Each row below holds a small network's activations on one input, seen along a few directions.
Each table varies a few parts of the input and shows all the possible inputs, shuffled.
A made-up example of a description, with smaller parts first: one of 6 places along a line, together with either a single point or (one of 2 separate values, together with one of 5 places around a ring) or one of 11 places along a line.
Shared parts are said once, and a part with two or three values counts as separate values.

Other details of the inputs vary at random and push rows far along two fixed directions, the same in every table; ignore that.

Rows:
R1: [  1  15  13  20  14 -20  19  32 -52 -27  27]
R2: [-37  25 -11   0  21  26   6  -2  13  15 -44]
R3: [ 15 -13  19   6 -12 -12   4  22 -71 -17  18]
R4: [ 36 -23 -14  -7 -11  -5   4  -9  41  -2  36]
R5: [ 10 -12  15   4  -4 -12  21  17 -64 -16  25]
R6: [-32  -7 -27 -10   0   5  14  11  50  26 -30]
R7: [ 33   9   1  -7   3  -8  -8 -21  35  -2  36]
R8: [-24   8   1 -12   4  16 -10  -1   8  21 -58]
R9: [ 20   4   4   6   2   1 -36 -35  17  -5  12]
R10: [  1   1  14  10  -6 -11  26  25 -58 -22  30]
R11: [-44  25 -14   0  27  16   2   8  13  17 -38]
R12: [-11  10  -2  -1  20  15   4   0 -23  -6 -20]
R13: [ 23   0  14   2  -6 -11 -28 -30  24  -4   9]
R14: [13 22 -1  5  1 -3  1 -9 33  1 24]
R15: [-36   5  -6  -4   9  -5  15  21  -5  17 -16]
R16: [ 36 -24  -9 -10 -26  -4 -16  -8  36   0  32]
R17: [ 22 -30   2  -4 -25  -5 -15 -21  29  -4  11]
R18: [-25  10  -1   0  13  22 -10   5 -33   5 -51]
R19: [ 17 -14  10  -3 -16 -11 -24 -26  19   9  15]
R20: [-18 -11  -8   3 -10   8  32  20 -10  -4 -17]
Each input here is: one of 4 places along a line, together with one of 5 places along a line.
- Changing only the place on the line of 4 turns R12 into R7. The same change can be made to R11. Which row results? => R1
- Which other rows does R20 become when the place on the line of 5 takes its other values? List them by row number. => R4, R6, R16, R17
- Which other rows does R19 become when the place on the line of 4 takes its other values? List them by row number. => R9, R13, R17

Rows:
R21: [ -1  -2  -8   6   1   5  21  21 -21 -15  11]
R22: [ 51   0   7   7  -7  -7 -27 -33  19 -19  54]
R23: [-17  -5 -27 -28  -1  32 -27 -34  91  44 -61]
R24: [ 45  -5  -1  10 -11 -21  11   1  12 -29  84]
R25: [-34  28 -15 -16  17  19 -10 -21  76  40 -40]
R26: [ -4   6 -15 -13   0  -3  -2  -6  54  23  15]
R27: [-22  -3 -22 -32   1  24 -30 -34  95  56 -58]
R28: [-4 24  0  0  9 -4 -6 -8 23  7 14]
R29: [ 25  17  -5   0   6 -15 -22 -15  52   5  60]
R30: [-46   6 -16 -15   9  18  15  10  31  35 -52]
R31: [ 12   3  22  11  -3 -11 -10  -5 -42 -16  10]
R32: [ -7 -19   2   1  -8   9   9   8 -34  -6 -27]
R33: [ -2   6 -14  -9   0  -7  -7  -5  56  24  22]
R34: [ 56 -12  -1   1 -13  -8 -23 -20  14 -19  63]
R35: [ 40  15   4   7   2 -24 -12  -7  14 -17  85]
R36: [-12  13   2   8  16   2  16  17 -32 -11  -5]
R37: [-20  22   7   9  14  -4   5   9 -16   3  -6]
R38: [-11   5 -11   1  10  12  16  20 -18  -8  -9]
R39: [ 45  -3   8   3  -9 -21 -38 -28  28  -3  60]
R40: [  4  -5  17   6   1  -1  -5   3 -43 -12  -7]
R41: [ 13 -22   7   7 -19  -3   9   5 -28 -21  -2]
R42: [-24   8  -1   2  11  -4  11  25 -29   5 -10]
R43: [ 10 -20   3   5 -13   5   5   8 -33 -16  -7]
R44: [ -1   8   2   4   7 -10  11  21 -30  -9  24]
R45: [ 45  -3  -7   7 -13 -17   6  -3  30 -24  78]
R46: [-20  -1   0   0  -1  -4  25  19  -8   2 -10]
R47: [-17 -15   4  -6  -8   7   2   5 -17  11 -39]
R48: [-24  18  -3   6  15  16  13   8 -13  -5 -31]
R49: [-33   7 -19 -10  16  21  13   9  14  16 -40]
R50: [ 11 -16  12   3 -14 -12   0   8 -38  -9  10]
R51: [ -8   7   1   2  10   0  15  24 -31  -7   7]
R52: [-10 -17  11   2 -15 -11   1   4 -15   5 -21]
R53: [ -8  11   0   9  15   5  15  14 -29 -17   4]
R54: [ 14   8   4  -5  -4  -5 -37 -36  51  19   9]
R55: [ 60  -4   5   3  -9 -15 -30 -30  26 -16  68]
R56: [ -2  11 -18 -12  10   7   0  -4  43  16   6]
R57: [  2   2  13   7   1   2  -4  -7 -29 -10 -18]
R58: [-19   0  -6   1   6   4  27  24 -26  -1 -14]
R59: [  0 -16 -14 -16 -15  11 -13 -30  73  24 -25]
R60: [-21  -2   5   8  -1 -15  25  27 -29  -4  -1]
R61: [-40 -12  -4 -12  -4  11  -5  -1  11  35 -69]
R62: [-12   0   2   2  -3 -12  20  17  -8  -1   7]
R63: [-33  23  -5   1  19  12  12   3  -1  10 -39]
R64: [  0   1   8   9   0  10  -5  -6 -29 -14 -26]
R65: [ -5 -16  10  -1 -16  -9   3   3 -15   2 -16]
R66: [ -6  -9   6  -3  -3  -1  -5   6 -31   3 -19]
R67: [-13 -10  10   2  -1  -2  -4  12 -43   3 -27]
R68: [  4  -8  10  10   1   8  -1   3 -45 -22 -17]
R69: [ 19  -8  15  14  -1  -2  -2   2 -55 -31  12]
R70: [ 11 -16  -5 -11 -15   0  -8 -21  47  15  -8]
R71: [  7 -18   7   3 -10  -1   7   9 -37  -9  -7]
R72: [ -8   4 -23 -13   4  12   4  -9  60  19   1]
R73: [ 49  -2   8   0  -9 -18 -34 -28  28  -8  62]
R74: [ 11   1  23  11  -2  -5  -6  -2 -45 -17   3]
R75: [ -5 -12   6   1   0   6   4  10 -43  -5 -28]
R76: [ 12 -21  18   8 -18 -13   9  12 -45 -19   8]
R77: [-10  12  -5   6  13  11  10  11 -12 -12  -8]
R78: [-15  18   2  10  15   8  15   8 -27 -13  -9]
R79: [  3  18  -8  -7  11   1 -10 -12  50  13  20]
R80: [-32  -1  -7  -4   4   6  30  18   1  10 -37]
- What is each input in this table made of? => one of 2 separate values, together with one of 5 places along a line, together with one of 6 places along a line
- Changing only the choice among 2 separate values turns R23 into R38. The same change can be made to R32. Which row results? => R72
- Which other rows does R43 become when the choice among 2 separate values takes its other values? List them by row number. => R21
- Which other rows does R65 become when the place on the line of 6 takes its other values? List them by row number. => R41, R52, R59, R70, R76
- Which other rows does R24 become when the choice among 2 separate values takes its other values? List them by row number. => R59

Rows:
R81: [ 42 -11  13   3  -7 -19 -17  -9 -17 -14  43]
R82: [ 22  -6  35  23  -6 -16  -1  20 -93 -39  25]
R83: [ 22  12 -28  -8  14  18 -10 -24  83  -3  27]
R84: [ 20   1   3  11  -1 -16  11  21 -35 -23  63]
R85: [-37   5   4  -4   7  13 -16 -19  11  25 -70]
R86: [-58  -5   6   7   6   9  55  47 -69   0 -64]
R87: [ 51  -6   2   8 -11   9  -7 -18 -16 -33  39]
R88: [-45  15 -13 -15  20  13  11   7  20  34 -54]
R89: [ 36 -26  12   2 -24 -19   0  -6  -9 -21  43]
R90: [ 7  3 -9  3 -5 -9 13 14 13  0 24]
R91: [  6  26  -3   3  11 -10 -12 -16  34   3  34]
R92: [-28 -11 -23 -24 -10  18 -18 -24  85  50 -72]
R93: [-48 -20  10   2   1  12  15  28 -82  -1 -74]
R94: [ 11  25  -9 -12   6  -2 -22 -22  77  20  35]
- Changing only one part turns R88 into R81. The same change can be made to R86. Which row results? => R89
- What is each input in this table made of? => one of 2 separate values, together with either a single point or one of 6 places along a line
- Which other rows does R94 become when the choice among 2 separate values takes its other values? List them by row number. => R82
